A small network was shown many inputs. Here are its activations along a few directions, one row for each input.
Each table varies a few parts of the input and shows all the possible inputs, shuffled.
Descriptions start from the smaller parts, as in this example, which fits no table here: line(4) and (point or ring(11) or (values(2) and ring(8))).
Shared parts are said once, and a part with two or three values counts as separate values.
In the rows, 128 means zero.

Other details of the inputs shift rows strongly along two fixed directions, in all tables alike. That doesn't count.

Table:
r1: [118  36 160 139 130 119 117 160 193 153 116 137  99]
r2: [179 205 126 134 132 139 148 100  64 118 110 104 126]
r3: [137 115 147  75 105 144 158 169 146  99 144  83  23]
r4: [127 118 120 171 195 144 140  92 127 132 114 186 162]
r5: [ 57  93 125 116 106  99 111 162 202 171 134 149  82]
r6: [152  98 126  24  79 131  74 155 233 117 114  85 122]
r7: [132 157 113 114 133 121 145  92  38  91 173  90 141]
r8: [ 91 102 156 136 109 115 101 163 224 158  89 131  79]
r9: [107 115  69  79 152 129  66 108 183 137 151 171 234]
r10: [149  96 159  79  67 150 157 189 123 123 130  71  57]
r11: [131 127 171  93  67 138 120 167 145 105 129  43  57]
r12: [146  96 142 181 156 135 122 128 132 167 116 191 184]
r13: [118 162 100 107 143 115 152  97  71 111 154 107 109]
r14: [157 189 132 141 152 199 162  81  21  62 169 119 179]
r15: [118 166 115 183 194 178 140  75  97 113 129 209 200]
r16: [112 178 118 113 115 145 140 103  46  90 184  98 148]
r17: [109  85 151 140 132  92 109 149 216 161  80 123  79]
r18: [ 80 111 121 160 160  98  98 123 133 131 158 174 179]
r19: [115  63 166 148 120  91  93 155 203 153  92 112 103]
r20: [111 115 118 164 135  91 110 123 119 174 139 177 182]
r21: [105 138 137 177 177 110 104 114 173 127  98 176 158]
r22: [147  99  98  85 164 165  92 110 200 124 132 181 233]
r23: [165 164 123 113  99 129 154 119 108 108 108  63  69]
r24: [138 120 103 185 176 146 142  94 129 144 108 194 167]
r25: [121 123 102 144 116 106 131 109  93 132 152 125 151]
r26: [148 198  96 109 124 123 161 101  39 129 157 116 122]
r27: [104  76 172 144 119  94  87 171 213 136 108 122 103]
r28: [175 113 134 110  93 155 165 136  90 102 145  71  84]
r29: [121 124 147 177 137 120 101 135 143 145  86 160 185]
r30: [162 112 149 104  62 116 134 156 137 116 113  38  55]
r31: [116  79 154 150 150 134 118 148 164 120 138 158 135]
r32: [136 181  79 122 128 124 162  86  53 113 155 110 124]
r33: [ 87 114 118 156 131 101 114 135 123 159 132 176 187]
r34: [151 177 137  98  94 139 150 144  99 111  99  77  78]
r35: [171 125 165  96  64 113 129 172 128 137 114  46  56]
r36: [116 115 122 164 158 147 135 133 147 158  94 205 158]
r37: [ 82 134 102 146 141 103 126 129 133 168 118 188 158]
r38: [192 209 108 137 160 179 178  79  12 102 140 138 153]
r39: [110 164 111  80 117 116 148 133  91  96 171  89  71]
Description of these inputs: values(3) and (point or (values(2) and ring(6))).
Question: The inputs of r27 and r31 match in every part but the values(3) part. If r17 is changed in the same way as r27 into r31, which row does it become?
Answer: r4
Question: Which other rows does r12 become when the values(3) part takes its other values? List them by row number.
Answer: r20, r35
Question: Which other rows agree with r32 in the values(3) part? List them by row number.
Answer: r5, r7, r9, r13, r16, r18, r20, r25, r26, r33, r37, r39
Question: Which other rows does r19 become when the values(2) part takes its other values? List them by row number.
Answer: r17

Table:
r40: [120 105 128 135 149 142 124 129 153 133 128 163 149]
r41: [144 135 128 112 121 134 128 123 106 106 143 101 135]
r42: [146 139 123 103 124 151 139 123 110 113 139 115 128]
r43: [137 147 132 117 118 130 124 121 107 107 140  98 131]
r44: [129 146 114 118 121 130 147 121  95 127 145 117 111]
r45: [132 125 146 177 151 118 132 128 134 151  97 157 124]
r46: [153 139 153 162 124 145 156 126  92 114 110 107 100]
r47: [126 112 123 135 148 132 118 124 156 132 120 156 152]
r48: [142 157 128 113 117 133 127 122 112 111 128 103 129]
r49: [104 115 129 149 135 106 113 127 141 142 124 145 146]
r50: [125 142 118 119 128 135 151 124  96 118 149 122 106]
r51: [119 120 128 139 144 128 112 125 160 134 118 152 145]
r52: [130 155 122 118 118 124 136 123  99 118 130 107 121]
r53: [117 101 134 142 140 129 113 130 144 134 134 151 158]
r54: [107 117 122 143 145 119 122 126 148 141 120 156 137]
r55: [143 141 128 108 121 146 136 128 106 111 138 113 130]
r56: [124 126 124 137 137 124 109 121 159 141 113 148 152]
r57: [101  64 149  81  57  89 126 206 202 170 125  82  11]
r58: [128 119 124 137 138 123 111 127 152 137 114 149 159]
r59: [124 141 125 124 119 121 141 125  89 119 152 112 116]
r60: [131 118 119 133 141 128 114 120 155 138 116 153 158]
r61: [133 152 117 113 121 129 139 118 103 121 132 109 118]
Question: What is each input in this table made of?
Answer: values(2) or (line(4) and line(5))
